A small network was shown many inputs. Here are its activations along a few directions, one row for each input.
In each table, some parts of the input vary, and every possible input appears once, in random order.
Descriptions start from the smaller parts, as in this example, which fits no table here: one of 8 places around a ring, together with either a single point or one of 11 places along a line or (one of 2 separate values, together with one of 6 places along a line).
Shared parts are said once, and a part with two or three values counts as separate values.
In the rows, 128 means zero.

Other details of the inputs vary at random and push rows far along two fixed directions, the same in every table; ignore that.

A family of inputs:
x1: [ 86 180 117 160 170 167  93 148 150 110 125]
x2: [127 123 122 110 123 140 159 104 142 125 144]
x3: [169  65 112  93 104 121 175 103 129 126 141]
x4: [146 119 154 166 104  74  65 185  67 146  92]
x5: [134 118 136 125 112 113 132 126 115 131 128]
x6: [ 84 199 127 130 161 162 133 115 171 135 134]
x7: [116 137 126 116 133 152 142 113 150 126 138]
x8: [146 110 158 144 110  84  87 154  86 137 106]
x9: [150 102 122 124 117 120 135 132 121 131 124]
x10: [112 136 128 138 139 134 116 135 131 114 128]
x11: [175  80 160 124  81  65 109 143  73 150 110]
x12: [111 153 140 137 131 138 110 139 132 133 128]
x13: [143  96 110 105 119 137 161 111 137 123 139]
x14: [143 101 111 106 119 137 161 110 133 128 143]
x15: [ 66 224 134 150 170 166 106 136 173 133 126]
x16: [ 73 190 145 172 147 139  72 171 131 119 108]
x17: [149 134 159 132 107  75 109 139  95 159 108]
x18: [149 105 111 111 120 134 154 109 130 128 139]
x19: [139 117 108 114 129 147 152 110 142 124 142]
x20: [ 91 165 123 157 159 154  95 155 140 113 124]
x21: [ 80 174 130 155 147 153  95 155 144 113 121]
x22: [175  81 160 125  82  66 109 144  75 150 111]
x23: [152 114 114  78 136 138 202  59 165 139 158]
x24: [147 101 125 102 125 132 159  96 136 127 143]
x25: [135 110 108 107 127 149 163 109 146 124 148]
x26: [141 116 135 147 114 103  95 156  99 129 106]
x27: [176  61 115  91  96 109 174 101 112 135 142]
x28: [ 91 183 134 175 148 140  66 176 123 124 110]
x29: [137 119 155 146 100  81  93 157  82 139 106]
x30: [138 106 121 108 116 131 156 111 134 124 142]
x31: [117 141 138 136 139 134 111 133 131 125 126]
x32: [ 83 176 134 171 148 144  71 179 130 119 109]
x33: [106 140 103 122 157 170 148 113 160 111 146]
x34: [ 91 195 142 150 161 136 101 136 147 137 121]
x35: [134 106 119 110 119 135 154 112 140 118 138]
x36: [131 118 136 127 115 116 129 130 122 125 123]
x37: [157  91 113 112 129 128 155 110 128 126 137]
x38: [ 96 159 116 121 143 165 151 107 158 120 147]
x39: [144 100 124 108 123 125 160 101 131 120 140]
x40: [ 71 189 127 155 166 165 104 139 154 110 129]
x41: [100 145 109 120 154 168 150 106 162 107 148]
x42: [114 142 102 125 158 169 144 109 158 111 143]
x43: [137 112 153 144 101  83  97 155  88 133 103]
x44: [ 84 180 118 158 160 167 100 154 151 120 123]
x45: [110 150 105 124 149 171 148 117 157 124 145]
x46: [103 149 131 136 133 139 123 132 137 120 126]
x47: [181  62 129  88 104 107 172  90 120 133 142]
x48: [116 147 121 141 138 142 117 142 129 131 127]
x49: [155 107 104  62 127 151 227  46 180 139 166]
x50: [153  97 113 113 119 131 150 114 132 123 133]
x51: [117 141 120 141 137 142 117 142 132 126 122]
x52: [137  99 116 103 115 133 162 104 136 120 140]
x53: [124 130 110 127 150 153 140 119 145 120 138]
x54: [149 108 122 125 118 121 135 131 118 135 129]
x55: [141 100 119 104 124 128 166  93 132 120 142]
x56: [108 141 117 121 134 152 143 117 146 119 142]
x57: [140 110 152 160 102  77  69 184  75 135  92]
x58: [161 109 118  74 119 129 204  64 155 148 156]
x59: [112 141 103 122 147 168 150 115 156 121 140]
x60: [ 71 189 125 152 155 168 103 147 153 114 132]
x61: [142 100 128 120 121 117 137 121 122 118 131]
x62: [169  71 149 130  92  65 109 145  73 131 108]
x63: [144 107 153 163 111  73  66 182  70 132  94]
x64: [108 172 134 128 153 136 131 113 150 138 131]
x65: [118 140 119 139 136 142 115 139 133 120 123]
x66: [170  78 128  88 100 117 174  92 126 139 146]
x67: [137 114 151 146 100  84  90 162  83 134 107]
x68: [121 137 119 141 147 140 117 137 130 123 126]
x69: [109 174 128 115 146 147 150 103 158 142 140]
x70: [142 115 135 150 125 102  92 153  96 126 109]
x71: [151 112 145 154 104  82  80 168  77 139 101]
x72: [137 108 108 106 125 146 163 109 142 125 147]
x73: [129 149 125 101 135 139 169  89 157 145 146]
x74: [178  55 113  93 109 113 175  98 121 125 143]
x75: [136 118 139 123 117 123 126 129 128 131 126]
x76: [ 98 146 110 118 144 169 151 110 164 111 145]
x77: [153 103 143 152 116  84  88 163  81 136 102]
x78: [185  85 160 117  93  47 124 124  78 159 107]
x79: [109 143 129 135 141 136 125 125 133 118 129]
x80: [ 92 176 133 174 147 140  67 176 126 120 105]
x81: [151 103 123 131 127 116 122 131 115 122 123]
x82: [ 98 184 134 131 149 144 127 121 158 139 128]
x83: [111 149 141 139 131 136 107 142 134 128 122]
x84: [141 118 169 156  98  73  66 176  76 143  92]
Each input here is: one of 3 separate values, together with one of 4 places along a line, together with either a single point or one of 6 places along a line.
Q: The inputs of x72 and x14 match in every part but the place on the line of 4. If x80 is changed in the same way as x72 into x14, which row does it become?
A: x65
Q: The inputs of x12 and x66 match in every part but the place on the line of 4. If x31 is changed in the same way as x12 into x66, which row does it become?
A: x47
Q: The inputs of x83 and x75 match in every part but the place on the line of 4. If x32 is changed in the same way as x83 into x75, which row does it become?
A: x3
Q: Change only the choice among 3 separate values in x42. List by row number the other rows that result.
A: x18, x65
Q: Change only the place on the line of 6 in x59. List by row number the other rows that result.
A: x26, x43, x52, x57, x84
